These are the activations of a small neural network, seen along a few directions. Each row is one input.
In each table, some parts of the input vary, and every possible input appears once, in random order.
Descriptions start from the smaller parts, as in this example, which fits no table here: one of 2 separate values, together with either a single point or one of 11 places around a ring or (one of 4 places along a line, together with one of 5 places around a ring).
Shared parts are said once, and a part with two or three values counts as separate values.

Other details of the inputs vary at random and push rows far along three fixed directions, the same in every table; ignore that.

Rows:
r1:   8 -10  -1 -10  35 -15   7  15   4  10  -3  28
r2:   1  -5   0  -4 -26  17   0 -27   2 -10 -21  -4
r3: -20   9   4  -6 -36  -3   9 -14  -7  11 -22 -14
r4: -32  -8   6  36   4 -23  -6  -7 -11   7 -19 -16
r5:   1  14  -6 -19  -8  16  10 -10   2   5  -5  -8
r6:   6  17  20 -19 -31 -31 -12 -17  -1  12 -13  -1
r7:  -8   9  -1   8 -22   7   4 -35  -7  14  -4 -23
r8: -14 -13   9  24   0  -5   5   9  -9 -31 -22 -10
r9:  11  14  32   2   9 -28 -26  -9 -27   4 -34  -1
r10: -23 -14   1  22  -3 -25 -18   1 -16  13 -14 -19
r11:   8   7  11  -9 -31  -2  -1 -22   0  -6 -13  10
r12: -22 -23  13  22  13  19  -7  11  -7 -21  -9 -23
r13:   3 -19 -27   9  47  12  -5  31   8  -4  22  -4
r14:  15  22   9 -35  -3  -3   1 -26 -11  20  -6  12
r15:  13   5 -20 -11   3  10  21  11  20   3  44  20
r16:  22  21 -15 -21   1  21 -14  -5   5  14  26  24
r17:  -3 -13  -5   6 -30  19  12  -9  16 -24  -9  -4
r18:  12  14  -5 -25 -20 -16 -14  -8  -1  21  28  15
r19:  -5   5 -11  -3 -21  30   8  -2   3 -16 -11 -10
r20:   5  -4 -18   8 -21  33  11  -8  -2  -7  11 -14
r21:  2 -8 -5  5 43  4  3 29  7 -8 -9 -9
r22:  12  20 -11 -21  -4  -2   5  -3  16  14  38  29
r23:  -4   5  -1   6 -35  16   6   6  11 -18 -11 -16
r24:   5   1   7   9  30 -24   2   4 -10  22   8  14
r25:   7  13  22 -13  17 -41  -6   6 -16   2  -3  18
r26: -10 -12  27  15  12   0  -8  14  -7 -14   2  -7
r27:  25  12  -8 -21  -3  21  -4   5  16   1   0   9
r28: -12  -9 -14  -6 -18  23  13 -18  13  -6 -16 -15
r29:  23  -1  13  14  23 -16  -3  11 -18  -3  17  12
r30: -16  -6  42   2   6 -37 -16  -5 -21   4  -5  -7
r31:   9  13  10 -10 -23 -17   2 -24 -19  37   5   3
r32:  10   3   3 -10  32 -13   3  30   3  14  -1  16
r33: -12 -19 -15  16  22  16   6  24  20 -18 -17 -29
r34:  20  24  -8 -11  -6  14   1  -3  12   6  33  28
r35:  12  13 -22 -19  13  20  -4  -1  13  19  28  11
r36: -12  -6  -1  -8 -36  -7  10 -17   9 -10 -10  -2
r37: -29 -14   2  -3 -22  23  12   3   9   9   4 -19
r38:  -5  -9 -13   1 -22  27   7 -13   8 -19 -18  -6
r39:  -7   1  21  -3  12 -34  -2  -5 -24  14 -24   8
r40:  18  -5  -9   7  29  -2 -15  31   1  -8  27  16
r41: -11  -8 -22  -4 -20  23  17  17  30   2  -5 -15
r42:  -2   5  23  14   4 -21  -8   5 -19 -17 -21  -1
r43:  21   4 -29 -16   6  31  -9  13  10   2  31  13
r44:  -5 -15  10  -2  46  12   0  20   1   1  12  -6
r45:  -5 -10  -3  34  17   6  -1   0 -11 -15  -6 -13
r46:  19  -4   2  -1  28 -23   6  18  -8   4  31  19
r47:   9   4  16  24  18 -18  -6   0 -15  -7   6   7
r48:  13  26  -4 -18   1   5  -5 -27   1  28  15  12
r49:  27   3   5  -3  29  -6  -6  34  12 -11   5  18
r50: -11 -21   3  12  17  -2   2 -10   0 -11 -26 -15
r51:  11  20  19 -20 -20  -6 -10 -31 -23   7 -22   9
r52:   5  -7  27  -4  12 -47 -10 -13 -12   0 -16  17
r53:  -2   1 -31  -9   5  20   7  19  22  17  30  14
r54: -13   6  -9  15 -34  14  -9  -8   5  -9   6 -12
r55: -24 -14 -12  24   6 -11  -5  17   6 -14   9 -10
r56: -19  -5  -9  -6 -33   5  20  -3   9 -17  -3  -7
r57: -16  -8  -7  35  16   9  -7   2  -4 -18  -8 -11
r58:  -6 -13 -15 -12 -19  16  21  -6  20   6  -4   4
r59:   2  19  19 -18 -32 -28  -7 -14  -6  11 -12  -1
r60:  -9 -26 -19  30  23  18  16  14  -1 -12   5 -30
Description of these inputs: one of 5 places around a ring, together with either a single point or one of 5 places along a line or one of 6 places along a line.
The inputs of r48 and r4 match in every part but the place on the ring of 5. If r14 is changed in the same way as r48 into r4, which row does it become?
> r39
The inputs of r49 and r41 match in every part but the place on the ring of 5. If r42 is changed in the same way as r49 into r41, which row does it become?
> r3
Which other rows does r4 become when the place on the line of 5 takes its other values? List them by row number.
> r10, r24, r31, r53
Which other rows does r51 become when the place on the line of 6 takes its other values? List them by row number.
> r2, r9, r19, r27, r38
Start at r60 and move only the place on the line of 5, one step at a time. The first step leads to r7. Which rows follow, in order?
> r48, r35, r13

Rows:
r61: -17  -5  -6  13 -43   7 -11 -18   1 -10 -10 -26
r62:  25  10  -1 -13  15  -7   6   8   2  -1   4  38
r63:  -7   5  10   6 -35 -10 -18 -16  -8   3 -11 -20
r64: -19 -19   5  14   8   8   7  24   6 -27  -8  -1
r65:  12  21   4 -37 -16  26  -2 -12   2  12   6  14
r66:  -2   1  20   7  15 -33  -2 -12 -27  14  -2   3
r67: -11  -4 -31 -11 -28  23  18  -7  17   1  19  -3
r68:  14  25   0 -34 -24  26   4 -18  12   9   5   5
r69:  -9  -3 -34   9 -12  54  24   5  18 -10  24 -14
r70: -17 -19 -12  20  15   3   0  20  12  -2  -5 -17
r71:   3  -9  13  25  14 -13  -7   0 -21  -7   0  -7
r72:  -5 -21 -27  10  25  18   8  19  17  -4  14   3
r73:   5 -19 -24   6  24  21  18  23  17 -12  -6   7
r74: -25 -10   5  -8 -30   9  10  -6   0  -8 -17 -16
r75:   2 -15  -3  17  11   1   3  16   4 -30 -14 -13
r76:   5  -6  27  -3   8 -13 -17   4 -18  -8 -14   4
r77: -17 -10 -11  25  14   7  -8   2  -6 -12  -5 -15
r78:  29   7  10 -12  22  -8  -9  -2  -9   9  26  20
r79:   4  22 -19 -16 -29  33   8  -1  10  16  19  -8
r80:  17   9  -4 -10  18  -9  -4   5   2   7  25  34
r81: -12  -2  12  12  10 -32  -3  11 -18  10  -9 -11
r82:  23   5  -6 -23  21  -9  11   8  -1   6   4  31
r83: -15 -27 -14  25  20  11  15  20  16 -24 -22 -22
r84:  -4   1  13  -2  14 -39 -16  -6 -16  12  -6   7
r85:  -3  15  14  -5 -29 -15  -9 -21 -14  31 -13 -13
r86:  -4   6 -35 -10 -17  42   6   2  25  -3  21  -4
r87:  -8   8  -3   5 -31  13   0 -25  -9  -6 -30 -16
r88:  -6  -9   1  18  10  -8   8  14   8 -26 -14  -3
r89:  -6   7  14  -4 -30  -5  -5 -42 -10  24  -8 -14
r90:  -9   5   9  -6 -29 -17   6 -23  -6  -1 -26 -15
r91:  -9 -10  17   1  17 -23   3   7  -6 -10 -17  -7
r92:   7  23  -7 -22 -37   8   1  -9  17  16  21  14
r93:  12  -4 -12  -5  19  17  14   6   8  14  24  13
r94:   2 -14 -30  -2  24  22   7  24  27   0  20   9
r95:  17  -2  12   5  10 -18 -11  -2 -18  -9 -21  10
r96: -21  -6 -19  17 -21  31  14  -3  14 -27 -22 -34
r97:   5  16  -6  -8 -35  18  15 -18   7   9  23  10
r98: -11  -3  12  19   9 -30 -17   1  -8  -5  -8   4
r99:  21  15   6 -12  31  -1  -8  -5  -9  16  22  18
r100:  -1  -3   7  18   2 -13 -10  15 -14  -4  -3 -16
r101:  31   9  17 -24  18  -8  -8   7  -1   0   8  21
r102:   4  10  11  -2 -32 -13 -20 -33 -19   9  -4  -3
r103:  14   2   1 -18  24  -9   7   1  -1  15  27  19
r104:  17  19   5 -11   6 -13  -1  15  -1  16  21  23
r105:  -9   5  22 -18 -34   1  -8 -29  -9  17 -25  -7
r106:  -8  -7  15  24  15 -20  -4  -1 -10  -7   1  -1
r107: -14  -5  10  10  12 -33 -10   6 -11   6 -10  -8
r108:  13   5  13 -10  17  -9   3  13   9  -8   5  20
r109:  13  -5   3 -14  29   4   6  15  13   2   1  11
r110: -24 -13  -8  31  17   4  -8  19   1 -15 -11 -27
Describe the family of inputs behind these rows.
> one of 5 places around a ring, together with either one of 4 places along a line or one of 6 places along a line
The inputs of r73 and r62 match in every part but the place on the ring of 5. If r105 is changed in the same way as r73 into r62, which row does it become?
> r64
The inputs of r106 and r89 match in every part but the place on the ring of 5. If r97 is changed in the same way as r106 into r89, which row does it become?
> r93
Start at r74 and move only the place on the line of 4, one step at a time. The first step leads to r91. Which rows follow, in order?
> r90, r82
Which other rows agree with r99 in the place on the ring of 5? List them by row number.
> r65, r68, r69, r77, r79, r86, r87, r96, r110
Which other rows agree with r95 in the place on the ring of 5? List them by row number.
> r61, r63, r71, r75, r76, r78, r100, r101, r102
